These are the activations of a small neural network, seen along a few directions. Each row is one input.
In each table, some parts of the input vary, and every possible input appears once, in random order.
A made-up example of a description, with smaller parts first: values(3) and (point or ring(11) or (line(4) and ring(5))).
Shared parts are said once, and a part with two or three values counts as separate values.

Other details of the inputs vary at random and push rows far along two fixed directions, the same in every table; ignore that.

A family of inputs:
row 1: [ 22, -31, -23,  54,  18,  25,  29,  39,   7,  36,  -4,  16]
row 2: [-18,  13,  16, -19,  16,  -2, -37,  12,  -1, -39,  -3,  12]
row 3: [-13,  14, -34,  -2, -23,  24,  30, -37, -16,  42, -11, -27]
row 4: [ 44, -39,  11,  61,  32,  -8,  29,  57,  23,  25,   6,  42]
row 5: [  7,  19, -12,  -7, -31, -11,  29, -41, -12,  25,  -3, -26]
row 6: [ -2,   5,  10, -16,   9,  -1, -31,  11,  -5, -36,   0, -12]
row 7: [  9,  17, -11,  -7, -32, -10,  28, -39, -12,  26,  -3, -25]
row 8: [-17,  12,  16, -19,  19,  -1, -33,  11,   2, -39,  -4,  11]
row 9: [-12,   5,  -6, -11, -36,  -7,  23, -47,  -5,  38,   6, -19]
row 10: [ -5,   3,  13, -18,  15,   1, -36,  12,  -2, -43,  -2, -12]
row 11: [-20,   7,  14, -18,  24,   1, -36,   5,   6, -37,   5,  12]
row 12: [-27,  -3,  21, -20,   9,   8, -39,   8,   6, -32,   6,   4]
row 13: [ -6,  16, -14,  -8, -21, -14,  29, -49,  -4,  33,   7, -11]
row 14: [-24,   8, -15, -10,  11,  35, -19,   4,  -7, -12, -11, -10]
row 15: [-23,  -4,  18, -17,   6,   6, -33,   6,   8, -24,   5,   4]
row 16: [ -5,  13,  13, -20,  10,   4, -34,  12,   0, -41,  -4,  -2]
row 17: [-10,   4,  -9,  -6, -39,  -9,  27, -46,  -6,  44,   8, -18]
row 18: [-14,  16, -34,  -4, -22,  24,  28, -35, -14,  40, -10, -26]
row 19: [-20,   9,  11, -20,  21,   0, -35,   3,   8, -35,   5,  11]
row 20: [ 21, -28, -20,  49,  19,  29,  26,  40,   6,  36,  -1,  15]
row 21: [ 46, -47,   6,  58,  20,  -9,  32,  62,  17,  20,   4,  40]
row 22: [ 30, -51,  10,  60,  17,  -5,  20,  50,  25,  28,  13,  34]
row 23: [ -6,  18, -15,  -9, -24, -15,  27, -49,  -7,  35,   8, -11]
row 24: [ 10,  12, -14, -10, -30, -12,  25, -41, -13,  26,  -1, -34]
row 25: [-15,   4,  16, -27,  11,   4, -30,  15,  -1, -46,  -6,   7]
row 26: [ 49, -39,   1,  57,  17, -12,  26,  46,  14,  21,   6,  14]
row 27: [ -7,  11,  14, -16,  10,   2, -35,  14,  -4, -43,  -3,  -2]
row 28: [  6,  20, -15,  -4, -36, -15,  26, -42, -14,  25,  -4, -25]
row 29: [-18,  12,  14, -17,  14,  -4, -36,   9,  -2, -41,  -6,  12]
row 30: [-14,  14,  14, -21,  14,  -1, -31,   7,   3, -33,  -5,  11]
row 31: [ 50, -47,   8,  56,  21,  -5,  38,  59,  20,  26,   5,  38]
row 32: [-13,   6,  15, -29,   9,   5, -31,  16,   1, -45,  -6,   9]
row 33: [ -3,   5,  11, -20,  12,   2, -36,  13,   0, -41,  -2, -10]
row 34: [ -6,  16, -16,  -5, -24, -17,  26, -50,  -7,  32,   5,  -9]
row 35: [  2,  12, -13, -14, -36, -12,  33, -36, -13,  27,  -3, -13]
Description of these inputs: line(5) and (point or line(6)).
The inputs of row 28 and row 7 match in every part but the line(5) part. If row 21 is changed in the same way as row 28 into row 7, which row does it become?
> row 31
Change only the line(5) part in row 26. List by row number the other rows that result.
> row 6, row 10, row 24, row 33
List by row number the other rows that have the line(5) part in common with row 20.
> row 2, row 6, row 17, row 23, row 27, row 35

A family of inputs:
row 36: [-20,  39,  -6, -49,  -7,   8, -25, -18, -20, -47, -20, -16]
row 37: [ -4,  16,  -1, -10, -23, -35,  27, -48,   3,  29,   9,   6]
row 38: [  5, -17, -12,  36,  18,   8,  10,  19,   6,  22,   5,  17]
row 39: [-12, -30,  22,  13,  13,  11, -25,  37,  16, -16,   7,  23]
row 40: [ -8,   1,  -1,  -2,  24,  14,  -8,  25,   3, -16,  -8,  30]
row 41: [ 22, -22, -12,  46,   0,   4,  43,   5,  16,  60,  14,   9]
row 42: [  3,   2,  -5,   2,  14,   6, -26,  19,  -6, -28,  -7,  -8]
row 43: [ 18, -29,  17,   9,  21,   4, -18,  40,  10, -24,   7,   0]
row 44: [  9,  25, -20,  -8, -28,  -4,  36, -39, -19,  27, -16, -28]
row 45: [-35,  25,   9, -56, -39,   0, -35, -36, -20, -35,  -7, -40]
row 46: [-14, -24,  15,  -1,  23,  13, -24,  23,  16, -19,  13,  13]
row 47: [-16,   3,   5,  -2,  29,  17, -22,  25,   4, -22,  -7,  22]
row 48: [  8,  29,  -1, -21, -37, -41,  27, -59, -12,  20,   4, -16]
row 49: [ 44, -18, -11,  42,  -9,  -5,  42,   6,   5,  50,   5, -13]
The inputs of row 39 and row 45 match in every part but one. If row 46 is changed in the same way as row 39 into row 45, which row does it become?
> row 43
Describe the family of inputs behind these rows.
> values(2) and (point or line(6))
